These are the activations of a small network on made-up records, seen along a few directions, one row for each record.
After each row come some of the record's fields: S, P, M, E, N, Y.
Not every record has every field; a missing one is left out.
Other fields move the rows too, some of them a lot.
(in the rows, 500 means zero)
Random noise pushes rows far along 3 fixed directions. That doesn't count. These rows show it; they differ only by the noise:
[676 498 604 536 499 534 452 401 528 401 355 505 458 289 375 427 537 565]
[647 605 552 425 534 585 553 534 593 484 430 563 606 325 375 531 572 662]
[472 324 570 534 438 567 440 571 536 565 434 462 369 301 405 325 635 296]
[563 629 513 295 554 638 631 605 594 582 450 557 727 373 385 548 556 702]
[498 527 547 182 558 649 617 381 420 572 269 413 762 420 400 388 360 727]

[217 606 387 394 538 492 498 544 438 599 536 365 596 768 604 557 384 548]
S: s2 / P: p2 / M: m3 / E: e1 / N: n2
[273 516 509 631 462 484 412 668 509 631 652 492 324 587 624 439 667 225]
S: s2 / P: p1 / M: m3 / E: e1 / N: n1
[494 337 453 429 576 480 559 423 396 649 521 387 491 644 509 483 389 314]
S: s1 / P: p2 / M: m5 / E: e1 / N: n1
[286 340 417 286 535 522 647 626 397 711 604 444 660 674 613 460 405 326]
S: s2 / P: p2 / M: m3 / E: e2 / Y: y1
[313 390 310 298 461 618 624 847 518 699 545 537 705 606 423 539 536 509]
S: s2 / P: p2 / M: m2 / E: e1 / Y: y1
[479 711 509 275 519 651 646 631 584 654 518 608 736 341 416 564 618 728]
S: s1 / P: p1 / M: m2 / E: e1 / N: n1
[575 507 558 519 572 441 530 200 357 538 429 411 489 609 557 488 324 485]
S: s1 / P: p2 / M: m5 / E: e1 / N: n2
[423 536 280 359 533 513 638 783 641 579 584 500 767 688 468 632 441 651]
S: s2 / P: p2 / M: m5 / E: e2 / Y: y1
[599 765 659 501 461 566 531 446 599 472 526 666 500 225 482 478 651 603]
S: s1 / P: p1 / M: m5 / E: e2 / N: n1
[586 487 594 392 481 607 530 498 496 492 374 510 495 245 385 360 576 537]
S: s1 / P: p1 / M: m5 / E: e1 / N: n1
[275 600 444 445 464 602 497 518 492 583 510 445 566 507 553 454 432 519]
S: s1 / P: p2 / M: m5 / E: e2 / N: n2
[677 515 640 628 523 497 521 709 649 578 721 670 318 300 484 562 828 226]
S: s1 / P: p1 / M: m3 / E: e1 / N: n1
[824 525 750 390 616 446 628  94 359 363 360 562 569 415 475 442 316 627]
S: s1 / P: p2 / M: m3 / E: e2 / Y: y2
[438 465 550 735 337 479 266 526 543 398 446 507 239 255 536 387 700 342]
S: s2 / P: p1 / M: m5 / E: e1 / N: n1
[529 873 363 422 529 530 583 572 619 400 452 577 740 567 428 720 508 939]
S: s2 / P: p2 / M: m5 / E: e1 / N: n1
[555 518 419 435 614 468 649 568 531 550 651 590 705 724 536 688 464 476]
S: s2 / P: p2 / M: m3 / E: e2 / Y: y2
[489 485 405 361 523 619 605 735 579 527 483 597 667 487 413 507 603 653]
S: s2 / P: p1 / M: m5 / E: e1 / Y: y2
[819 757 752 473 582 515 592 355 524 447 517 695 494 263 502 573 621 615]
S: s1 / P: p1 / M: m3 / E: e1 / N: n1
[451 807 535 520 528 489 534 588 629 631 776 661 545 529 706 634 699 438]
S: s2 / P: p1 / M: m3 / E: e2 / N: n1
[375 607 595 500 455 485 354 162 282 476 409 428 490 557 602 334 362 487]
S: s2 / P: p1 / M: m5 / E: e2 / N: n1
[333 379 432 582 410 543 426 587 512 473 439 393 319 406 435 385 532 423]
S: s1 / P: p2 / M: m5 / E: e1 / N: n1
[575 637 367 660 444 432 394 617 580 264 424 523 444 412 396 604 538 689]
S: s2 / P: p2 / M: m5 / E: e1 / N: n1
[758 690 786 732 543 388 399 175 484 421 575 644 297 322 567 465 585 400]
S: s1 / P: p1 / M: m5 / E: e2 / N: n1
[373 417 582 582 471 467 362 341 303 543 465 394 394 516 602 344 483 311]
S: s2 / P: p1 / M: m5 / E: e1 / N: n2
[735 538 532 551 592 321 477 233 456 351 494 485 536 724 559 619 275 549]
S: s2 / P: p2 / M: m3 / E: e2 / Y: y2
[278 323 490 418 441 628 544 746 562 696 595 521 532 444 480 408 568 289]
S: s1 / P: p2 / M: m5 / E: e2 / Y: y1
[581 340 386 583 469 397 415 494 530 334 369 481 443 468 377 496 476 598]
S: s2 / P: p2 / M: m2 / E: e1 / Y: y2
[523 548 395 713 420 389 325 512 573 239 393 456 335 407 403 533 556 614]
S: s2 / P: p2 / M: m5 / E: e1 / N: n1
[756 635 643 665 557 463 503 556 619 544 698 653 413 372 495 644 705 419]
S: s1 / P: p1 / M: m5 / E: e1 / N: n2
[633 363 465 453 502 547 612 531 522 470 391 513 533 469 392 498 438 580]
S: s1 / P: p2 / M: m5 / E: e1 / Y: y1
[347 602 425 528 427 491 486 663 627 507 588 543 534 577 550 546 528 590]
S: s2 / P: p2 / M: m5 / E: e2 / Y: y1
[417 507 669 330 527 579 598 471 423 787 564 545 529 409 575 393 591 319]
S: s1 / P: p1 / M: m5 / E: e1 / N: n1
[582 732 416 363 685 587 732 801 695 719 752 647 757 620 519 796 613 591]
S: s1 / P: p1 / M: m3 / E: e1 / N: n1
[538 319 535 391 490 567 580 504 472 465 331 450 560 391 367 413 421 603]
S: s1 / P: p2 / M: m5 / E: e1 / Y: y1
[682 550 659 718 422 488 359 398 556 370 436 599 265 164 400 415 685 497]
S: s1 / P: p1 / M: m2 / E: e1 / N: n1
[408 243 405 390 614 539 614 648 483 673 593 471 558 694 508 575 415 302]
S: s1 / P: p2 / M: m3 / E: e1 / Y: y2
[880 610 712 773 582 334 447 265 578 291 624 687 342 394 468 650 535 547]
S: s1 / P: p2 / M: m5 / E: e2 / Y: y2
[461 751 558 390 466 585 594 529 551 500 488 547 636 321 454 485 545 708]
S: s1 / P: p2 / M: m5 / E: e2 / N: n1

Here are new rows. What are their fields?
[388 283 488 728 375 426 258 387 435 315 417 422 232 528 488 334 435 299]
S: s2 / P: p2 / M: m5 / E: e2 / Y: y2
[345 330 440 502 408 503 391 503 465 450 378 390 404 570 506 394 411 498]
S: s2 / P: p2 / M: m5 / E: e1 / Y: y1
[678 679 623 488 514 537 493 317 502 403 350 577 539 255 396 465 526 763]
S: s1 / P: p1 / M: m2 / E: e1 / N: n1
[774 330 530 542 542 482 466 201 389 196 184 460 432 408 349 423 253 701]
S: s1 / P: p2 / M: m5 / E: e1 / Y: y2
[597 681 599 635 462 542 445 536 637 455 575 662 443 254 472 534 682 473]
S: s1 / P: p1 / M: m5 / E: e2 / N: n1
[500 468 564 589 542 466 468 367 414 564 523 458 361 520 560 449 465 364]
S: s1 / P: p2 / M: m5 / E: e1 / N: n1
[517 305 465 430 585 525 711 712 556 726 639 548 546 629 511 583 518 291]
S: s1 / P: p2 / M: m3 / E: e1 / Y: y1
[491 499 554 322 571 547 637 514 477 648 546 459 612 520 508 542 489 448]
S: s1 / P: p2 / M: m3 / E: e1 / N: n1
[517 823 360 612 446 482 403 693 701 369 618 640 474 434 451 741 675 778]
S: s2 / P: p2 / M: m2 / E: e1 / N: n1
[353 472 333 478 486 479 443 584 539 478 532 503 569 600 478 538 428 580]
S: s2 / P: p2 / M: m2 / E: e2 / Y: y2
[618 498 607 595 395 527 466 521 559 404 436 574 309 182 386 425 685 442]
S: s1 / P: p2 / M: m5 / E: e1 / N: n1
[375 417 346 558 406 501 405 674 570 441 495 397 426 453 452 493 615 477]
S: s2 / P: p2 / M: m5 / E: e1 / N: n1
[376 391 474 430 464 629 536 798 622 680 541 509 487 343 409 411 710 332]
S: s1 / P: p1 / M: m5 / E: e1 / N: n1
[463 629 396 465 496 479 564 608 637 509 557 587 654 641 508 627 485 632]
S: s2 / P: p2 / M: m5 / E: e2 / Y: y2
[367 806 396 334 500 576 529 593 580 523 457 526 724 559 517 611 501 825]
S: s2 / P: p1 / M: m5 / E: e1 / N: n1
[692 855 594 713 448 403 320 302 551 155 401 621 367 309 460 488 560 763]
S: s2 / P: p1 / M: m5 / E: e2 / N: n1
[643 707 468 522 507 570 597 733 708 466 547 686 601 278 362 701 700 664]
S: s1 / P: p2 / M: m5 / E: e1 / N: n1
[440 542 523 472 557 505 466 421 402 503 478 450 569 562 560 497 485 481]
S: s2 / P: p1 / M: m3 / E: e1 / N: n1
[691 522 502 682 462 441 398 442 552 245 382 539 425 483 418 557 489 685]
S: s2 / P: p2 / M: m5 / E: e1 / Y: y1
